A small network was shown many inputs. Here are its activations along a few directions, one row for each input.
Each table varies a few parts of the input and shows all the possible inputs, shuffled.
A made-up example of a description, with smaller parts first: one of 8 places around a ring, together with either a single point or one of 9 places around a ring or (one of 3 separate values, together with one of 4 places along a line).
Shared parts are said once, and a part with two or three values counts as separate values.

A family of inputs:
R1: 0	16	8	-20	2	-13	-1	-3	9	-4	17	34	-17	18	-18	28	1	-18
R2: 21	-21	23	-24	12	-18	13	5	-26	7	14	-1	-6	15	12	15	6	-15
R3: -4	-17	26	-9	26	-34	12	12	9	-6	9	10	5	10	-2	23	30	-15
R4: 3	1	-28	1	15	45	-19	-12	18	-15	-13	19	-2	3	-5	16	9	-24
R5: -9	-24	-15	5	41	26	-11	7	18	-14	-7	-13	25	-9	14	12	31	-21
R6: -19	-8	7	32	-4	-6	5	19	7	36	2	6	14	-18	-12	-2	-18	29
R7: 8	-5	-17	8	25	37	-25	-14	19	-11	-16	20	7	-2	-3	4	2	-19
R8: -30	7	-3	-2	-5	1	-1	-12	20	38	-15	10	-2	3	-24	8	-12	18
R9: -6	22	-28	-2	-22	-16	10	-12	-46	32	-12	-19	-15	-13	-3	-1	3	37
R10: 18	16	-42	6	5	28	-22	-9	-52	-23	-3	-13	-6	-16	21	-1	16	1
R11: 4	-12	-13	46	15	31	-24	9	13	-10	15	10	23	-20	7	3	2	-11
R12: 21	5	8	-22	-10	-18	10	-4	-54	-2	28	-4	-17	6	8	15	2	-3
R13: -23	11	-10	-11	-5	4	14	-7	18	34	-23	18	-9	2	-33	17	-9	17
R14: 12	-16	14	-27	-5	-4	15	12	2	-20	-8	-35	-7	7	14	-25	-12	-1
R15: 19	27	-5	-14	-13	-26	0	-8	-60	-11	15	4	-17	7	14	14	13	6
R16: -4	17	0	-22	-14	2	5	-7	46	-27	-18	-1	-11	17	-12	-11	-18	-9
R17: 0	-6	-13	-14	-18	-3	18	-1	-44	35	-15	-22	-12	-10	4	-4	-9	28
R18: -6	5	16	22	-19	-5	4	12	30	-27	7	-9	20	-2	-1	-18	-22	7
R19: 8	-2	-9	20	16	42	-25	-8	8	-1	1	11	9	-7	3	-1	10	-17
R20: -10	-28	-7	-14	1	-11	25	1	-13	43	-12	-23	-2	-4	0	0	-9	15
R21: 29	-7	-35	-2	7	30	-5	-10	-47	-12	-1	-17	-4	-13	23	-5	7	-11
R22: -5	6	14	12	-22	-10	-4	10	28	-22	8	-8	8	-1	3	-31	-16	-4
R23: 14	5	-3	-25	-25	-4	16	-7	-19	-25	-4	-38	-12	5	17	-24	-14	7
R24: 10	-7	-11	32	11	32	-21	1	6	-4	4	16	18	-17	15	-1	9	-14
R25: -11	18	11	-14	-18	-2	-8	-6	41	-24	-6	-6	-9	10	-14	-17	-17	-4
R26: 5	9	27	6	4	-15	-3	-6	-4	7	23	29	-5	16	-10	11	6	-12
R27: -18	-8	6	24	-9	-10	3	10	12	39	-9	14	9	-11	-7	-9	-9	22
R28: 23	-36	-18	-1	30	31	-2	1	-17	-9	-13	-8	8	-5	17	2	11	-16
R29: 8	6	29	15	3	-17	-3	5	-9	5	29	31	3	8	5	13	6	-5
R30: 2	10	21	-9	5	-17	-9	-6	3	-2	17	34	-16	16	-16	15	4	-14
R31: 1	32	-14	-16	-34	-14	4	-8	-24	-36	-1	-36	-17	0	12	-21	-2	12
R32: -5	9	12	-2	-20	-6	-6	-1	34	-20	-1	-10	0	7	-5	-31	-16	-4
R33: 13	3	24	23	1	-23	4	13	-3	4	35	28	10	-3	1	16	-2	0
R34: -11	-12	18	-14	5	-18	14	17	41	-29	-18	-27	9	1	3	-15	10	-5
R35: -18	1	5	11	2	0	5	-6	12	44	-14	10	7	1	-19	-4	-10	25
R36: -38	-19	0	-1	16	-18	13	13	23	31	-17	-15	12	-2	-10	9	19	19
What is each input in this table made of? -> one of 4 separate values, together with either one of 4 places along a line or one of 5 places along a line
The inputs of R9 and R31 match in every part but the choice among 4 separate values. If R13 is changed in the same way as R9 into R31, which row does it become? -> R16
List by row number the other rows that have the choice among 4 separate values in common with R19. -> R4, R5, R7, R10, R11, R21, R24, R28
Change only the place on the line of 5 in R27. List by row number the other rows that result. -> R6, R8, R13, R35
Change only the place on the line of 4 in R3. List by row number the other rows that result. -> R2, R12, R15

A family of inputs:
R37: -11	-10	4	8	21	15	-6	1	20	12	2	15	8	-1	-8	8	9	-8
R38: 0	9	7	-8	-26	-17	8	-1	-5	3	-1	-9	-12	7	-2	-4	-12	11
R39: -12	-6	12	11	18	7	0	2	20	21	1	16	9	1	-14	10	0	0
R40: -2	5	4	-11	-18	-25	11	1	-27	15	6	-9	-15	5	-1	4	-5	16
R41: -7	3	10	-4	-16	-16	8	4	18	-4	1	-3	-2	5	-6	-10	-9	5
R42: 5	8	-1	-15	-10	-15	7	-4	-31	6	7	-8	-10	2	4	5	3	8
R43: -2	4	-1	-4	-5	-5	8	0	6	-10	-4	-3	2	-1	0	-10	-5	3
R44: 14	3	-6	-6	-5	-8	-1	-3	-36	1	10	-7	-10	2	9	4	4	3
R45: 3	-1	-3	-5	2	7	3	-1	4	-13	0	-10	6	-3	4	-10	-3	-5
R46: 16	0	-20	-3	2	2	3	-3	-44	-3	9	-8	-6	-2	13	11	7	-5
R47: -2	-7	-9	12	14	19	-14	1	14	-14	-2	6	6	-6	5	0	7	-11
R48: 17	1	-17	-2	-3	11	-4	-3	-24	-13	-2	-11	-6	-6	11	1	0	-5
R49: -15	-2	20	10	6	-8	2	10	28	20	2	24	6	8	-18	12	-2	5
R50: 14	3	-6	-3	-6	3	3	-3	-17	-5	-1	-15	1	-1	3	-4	-4	0
R51: 13	-4	-11	-1	5	12	-8	0	-1	-21	-2	-4	1	-5	11	-9	2	-11
R52: 4	6	-3	-9	-12	-6	10	-6	-10	2	-5	-16	-4	1	2	-7	-2	6
R53: -10	1	7	2	5	0	-7	-1	22	-1	-5	4	5	2	-3	-4	-4	-1
R54: -18	1	14	5	-4	-10	-1	7	30	7	-9	7	4	2	-10	-6	-5	8
R55: 1	-11	-1	14	23	22	-14	1	12	5	-1	24	10	-2	-2	13	10	-12
R56: -9	-2	0	8	9	10	-9	-2	21	-7	-6	7	6	-5	1	-5	6	-5
The inputs of R56 and R54 match in every part but one. If R44 is changed in the same way as R56 into R54, which row does it become? -> R40
What is each input in this table made of? -> one of 4 places along a line, together with one of 5 places along a line
A walk changes only the place on the line of 5. It starts at R42 and steps to R52. List the rest of the walk in order. -> R43, R53, R39
